A small network was shown many inputs. Here are its activations along a few directions, one row for each input.
In each table, some parts of the input vary, and every possible input appears once, in random order.
A made-up example of a description, with smaller parts first: line(4) and (point or (values(2) and ring(5)) or ring(11)).
Shared parts are said once, and a part with two or three values counts as separate values.

Other details of the inputs shift rows strongly along three fixed directions, in all tables alike. That doesn't count.

Rows:
R1: [-17 -17 -20  -1  10 -22  10 -14  15  15   2]
R2: [-27  40 -38 -42  21   4  13 -23   2  -7  35]
R3: [-24  -8   8  26 -26  83 -19  25 -88 -59  -5]
R4: [-25  40   1  -7  51 -16  17 -20  14  31  39]
R5: [ -2  -8 -11   2  41 -27 -11 -32  21  40  20]
R6: [ 60  13  59  19  11 -26  24  10  40  -7  -9]
R7: [-28  -5 -32 -11  -7 -12 -14 -12  14  16  20]
R8: [ 35   2  41   3 -23 -28 -14  25   0  37 -19]
R9: [  0  12 -13  12   0  57  13 -26   5 -61  26]
R10: [-24   6  -9  12  24  29 -35 -18 -37  17  42]
R11: [  2   5 -24  -5  23 -13 -29 -33  19  52  35]
R12: [  0 -28 -22 -14 -67 -39  42  41  51   9 -38]
R13: [ -9   0 -15  11  26 -23  -8 -22  12  56  43]
R14: [ 32   4  64   3  27 -63 -28   2   3  45 -30]
R15: [-51  21 -48 -15   2  49  38   1 -24 -49  22]
R16: [ 21 -32 -32 -13 -63 -23  45  37  48  14 -38]
R17: [ -1  -5 -50 -16 -19   3 -15 -24  17  21  19]
R18: [-31  47  -8 -10  62  22  -6 -19 -48 -22  43]
R19: [-19   6 -30 -44 -62  21  68  44  13 -54 -40]
R20: [-19 -25 -69 -31  -7   2   1 -26  19  -3  10]
R21: [ -3   7 -11  17  10  55  18 -20   4 -57  28]
R22: [ -7 -38 -29 -30 -82   5  35  35  12 -43 -63]
R23: [ 21 -14   4   2 -19 -25   0  24 -13  16  -7]
R24: [-15  -8 -42 -28  -2 -16 -21 -37   4   3   9]
R25: [-23   4  20  26   7  44 -45   5 -74 -46   0]
R26: [  8   2 -26 -24  27 -26 -40 -50  15  33  21]
R27: [-21   3  -8  13  29 -31 -15 -23  17  42  34]
R28: [ 33  -8   2  -3 -23 -14 -11  12   5  16 -20]
R29: [ 46  23  80  35  35 -26  17  -1  51  29   6]
R30: [ 35  10  69  -2  17 -33 -38  -4  20  52 -32]
R31: [ 47  -7  32  12  -1 -36 -12  23   0  31 -26]
R32: [ 12 -37 -18  10 -43   6  43  45   5 -16 -36]
R33: [ 37   4  90  30  52 -12 -50   8 -48  14 -30]
R34: [ 18  23  29  28  29  53  -5 -23 -21 -57  27]
R35: [ 47  17  71  27   7 -12  26  10  51   7 -13]
R36: [-28 -15 -67  -8 -17   8   9 -14   5  13  38]
R37: [-47  31 -24 -19  19  47  21   0 -32 -42  21]
R38: [ -7 -17 -33 -12   3 -11   2 -18  22  12   1]
R39: [ 11  -7  82  45  -5  22 -22  60 -82 -49 -52]
R40: [  0 -25 -32 -32 -86 -33  30  35  51   2 -41]
R41: [-31   2  -6  -1  33  15 -35 -33 -26   1  18]
R42: [ -6 -16  66  35 -12  42   3  49 -59 -53 -63]
Each input here is: line(6) and (values(2) or ring(5)).
Changing only the line(6) part turns R4 into R18. The same change can be made to R27. Which row results? -> R39
Changing only the line(6) part turns R28 into R31. The same change can be made to R8. Which row results? -> R23
Change only the values(2) part in R21. List by row number the other rows that result. -> R37
List by row number the other rows that have the line(6) part in common with R9. -> R3, R17, R19, R22, R30, R40
Change only the line(6) part in R33. List by row number the other rows that result. -> R5, R20, R26, R30, R38

Rows:
R43: [-17   0   6  12   8  37   2   9 -42 -47 -11]
R44: [ 10   6 -23 -24  -6 -32  10 -10  34  33  13]
R45: [ 4  8 13 12 19 -7 -4 -4  4 22 17]
R46: [ 15  10  36  17   7  -3  -3  19  -8  15 -10]
R47: [  9   5  16  11  13  -6  -6 -14  10  12  10]
R48: [ -3  13   7  -7   3 -17   4   0  23  34   6]
R49: [  6  -1  15  -1  -7  -2   1  18 -20  -8 -18]
R50: [ 20  -1  37  10 -18  12  -1  26 -20 -19 -27]
R51: [  7 -16 -28  -7 -26 -14  18   2  31   5   3]
R52: [  2   0 -12   4  -3   0  -9  -8   3   5  12]
R53: [  7   7   3 -10  -6  -4  14   9  10  -3  -5]
R54: [-21   8  -4  17  45  12 -31 -29 -30   8  40]
R55: [  2  -6  -4  -1  -8 -15   4  13   1   8 -10]
R56: [  1   4  -6  -2   1   4   1 -11  11  -9   6]
R57: [ 10  15  17  -2  13  -8 -16 -13   9   9   9]
R58: [-11  -4  12   3  -6  12  -7   7 -12  -2 -14]
R59: [  0  -6   7  -3 -32   2  12  22  12  -6 -22]
R60: [  8  -4  13  10  17 -12 -18 -10   7  25   7]
R61: [-35 -11 -83 -12  10  21 -17 -46 -12  -9  48]
R62: [ -5 -34 -55 -19 -44   0  40   8  25 -26 -17]
R63: [  2   2   1 -13  -5 -13   7   8   4  -4 -12]
R64: [  7  -5   7  -2  -4   8 -12   5 -19  -8 -12]
R65: [-15  -2 -19   1  -6  35  18   7 -18 -44   1]
R66: [ -8   8   8  -9   2 -27  -2  -1  17  33  -1]
R67: [ -9   6  10  18  19  27   1  -3 -24 -17  12]
R68: [  1  -9   1   0  -7 -12  17   9   8  -1 -11]
R69: [  8   9  15  -6  17 -10 -18 -12   4  12   0]
R70: [  2  -2  10   3   3  11  -2   1  -6 -16 -15]
What do these inputs look like to the network? -> values(4) and (point or ring(6))
Changing only the values(4) part turns R46 into R52. The same change can be made to R53. Which row results? -> R57
List by row number the other rows that have the values(4) part in common with R61. -> R58, R60, R62, R64, R69, R70
Change only the values(4) part in R64. List by row number the other rows that result. -> R44, R49, R50
Start at R55 and move only the ring(6) part, one step at a time. The first step leads to R49. Which rows follow, in order? -> R63, R43, R68, R54

Rows:
R71: [  6 -10  -2  -5  -9 -17 -16   8  -3  30  -8]
R72: [ 12  10  43  13  12   3   3  19 -15  11 -12]
R73: [ 37 -11  44   8 -35 -15  36  49  22 -11 -57]
R74: [  5  -9 -22 -29 -45 -40  53  26  59  22 -21]
R75: [ 12  -9  28  -6 -37 -17  34  45  17 -16 -50]
R76: [-13  -2 -48   2  14   6  -4 -33  17   3  43]
R77: [ 17   4  10   3  12 -19  -1 -18  25  25  14]
R78: [ 22  11  28   0  -5 -24  -7   3  22  21  -6]
R79: [  5   2 -24 -27   1 -35  12  -7  28  20   9]
R80: [  2  17  13 -11   8  -8 -15 -17  14  25   4]
R81: [  0 -43 -46 -26 -79 -32  48  34  48  -4 -39]
R82: [-33   2   2   7   4  52   4  16 -59 -63  -5]
R83: [ 10  -2 -36 -15   1 -31  11 -30  47  29  32]
R84: [  3 -18  -2   1 -44   8  38  44  -8 -45 -42]
R85: [-10  10 -18 -29  10 -29   7 -15  27  24   8]
R86: [ 16   7  39  12  17  -9  -9  11 -14   1 -13]
R87: [-18   4  -7   5  39 -11 -40 -41  -6  38  32]
R88: [  4   6  -4  -4   2 -13  14   5  11  17   8]
R89: [-40   6 -69 -12  16  31   5 -30 -18 -17  44]
R90: [  5   5  -7  -8  -3   8 -10 -11  -3   0   4]
R91: [-26 -10  -2  22   9  70  -7  10 -82 -81  -5]
R92: [-27  -1  -2  10  -4  55  18  19 -47 -47  -9]
R93: [  0   7  -1   1  10  -4   2 -16  20   8  12]
R94: [ 28 -15  44  12 -32  -8  29  46  24  -7 -49]
R95: [-26  -8 -60 -21 -20  11  26  -3  -5 -35  13]
R96: [ -7 -35 -66 -18 -37 -21  19  -2  21  -1   2]
R97: [  2  15  11   1   9 -19  10   1  15  29  10]
R98: [  7  19  28   9   7  10 -19  -5 -14   3   6]
R99: [18 11 41 24  8  0  0  8 -1  1 -3]
R100: [ 14   4  -2  -6   3 -12 -12 -13  14  13  10]
R101: [ 15  10  42  18   8  -4 -12  10  -9   0  -8]
R102: [  3  11  -1 -17  14 -25   2  -4  13  18  -4]
R103: [  5   2  32  14   3  -7 -28  16 -23  21  -8]
R104: [ -6 -20 -35  -9 -28  17  20  10  -6 -43 -19]
R105: [-17  -7 -27  -4  -3  21   9   2 -23 -40  -9]
R106: [  9   8  24   7  11   7 -16  -3 -12  -2  -8]
R107: [ -7  -2  15  22  37   4 -42 -25 -32  21  18]
R108: [-18  -5 -30   3  15  33 -15 -23 -31 -32  23]
R109: [18 12 42 18 14  3 -1 17 -7  4 -4]
R110: [  4  -3  -2  -5   2 -23 -19   0   4  40  -5]
R111: [  1  26  27   2  30 -15 -30 -26  13  34  22]
R112: [  3   7   2 -15  16 -18  -3  -6   5  14   5]
R113: [ 12  12  20   4   8   8 -20  -8 -14   3   4]
R114: [-28  11  -6  13  26  34 -24 -23 -34 -25  31]
R115: [13 17 44 20 12  3  1 16 -5  4 -2]
R116: [ -6  -1  16   4   5   1 -24   6 -20  22  -8]
R117: [-10  -5 -63 -31 -25  -1  11 -18  23  -6   9]
R118: [-23   1 -56 -25 -21  11   7 -20  14 -12  23]
R119: [16 10 39 13 12  3 -1 14 -5  7 -6]
R120: [ -4 -14 -16  12   0  34   5   1 -16 -36  -3]
R121: [-19   9   0   1  24  -7 -40 -23 -12  38  28]
R122: [ 32  -5  44   4 -35 -11  36  56  21  -7 -55]
R123: [ 13   6  31  -2   7 -24  -6  -1  21  24 -14]
R124: [ -1   9  13  -8  17 -21  -2 -10  13  19  -4]
R125: [ -5 -12 -25  -3   6 -24 -15 -18  10  26   8]
R126: [  7 -15 -50 -32 -29 -22  16 -15  41   9   4]
R127: [-30 -14 -74 -26 -22  22  13 -23   7 -29  18]
R128: [-17 -31   8  30 -31  54   5  40 -70 -71 -31]
R129: [ 6 17 42 15  8  1  4 19  5  5 -7]
R130: [  6  10  23  28  51  18 -35 -31 -21   9  34]
R131: [ -8   5 -13   0  26 -13 -40 -26 -12  42  32]
R132: [ 24  -4  41  21  13   5  -7   7  -2   4 -12]
R133: [-15 -14 -18   8   0  36   6  -7 -12 -33   3]
R134: [  3  -4  -8   4   4   5  -7  -8 -10 -14   8]
R135: [-12  -5 -42  -9 -17  -3  23 -13  30  -9  17]
R136: [  8  15  46  15  11   5   2  17  -1   5 -13]
What do these inputs look like to the network? -> ring(6) and (values(2) or line(4) or line(5))
Changing only the ring(6) part turns R119 into R136. The same change can be made to R72. Which row results? -> R92
Changing only the ring(6) part turns R106 into R111. The same change can be made to R120. Which row results? -> R94
Change only the ring(6) part in R105. List by row number the other rows that result. -> R75, R84, R86, R91, R124
Change only the values(2) part in R71. List by row number the other rows that result. -> R107
Change only the line(4) part in R129. List by row number the other rows that result. -> R74, R94, R135
Change only the values(2) part in R103. List by row number the other rows that result. -> R128
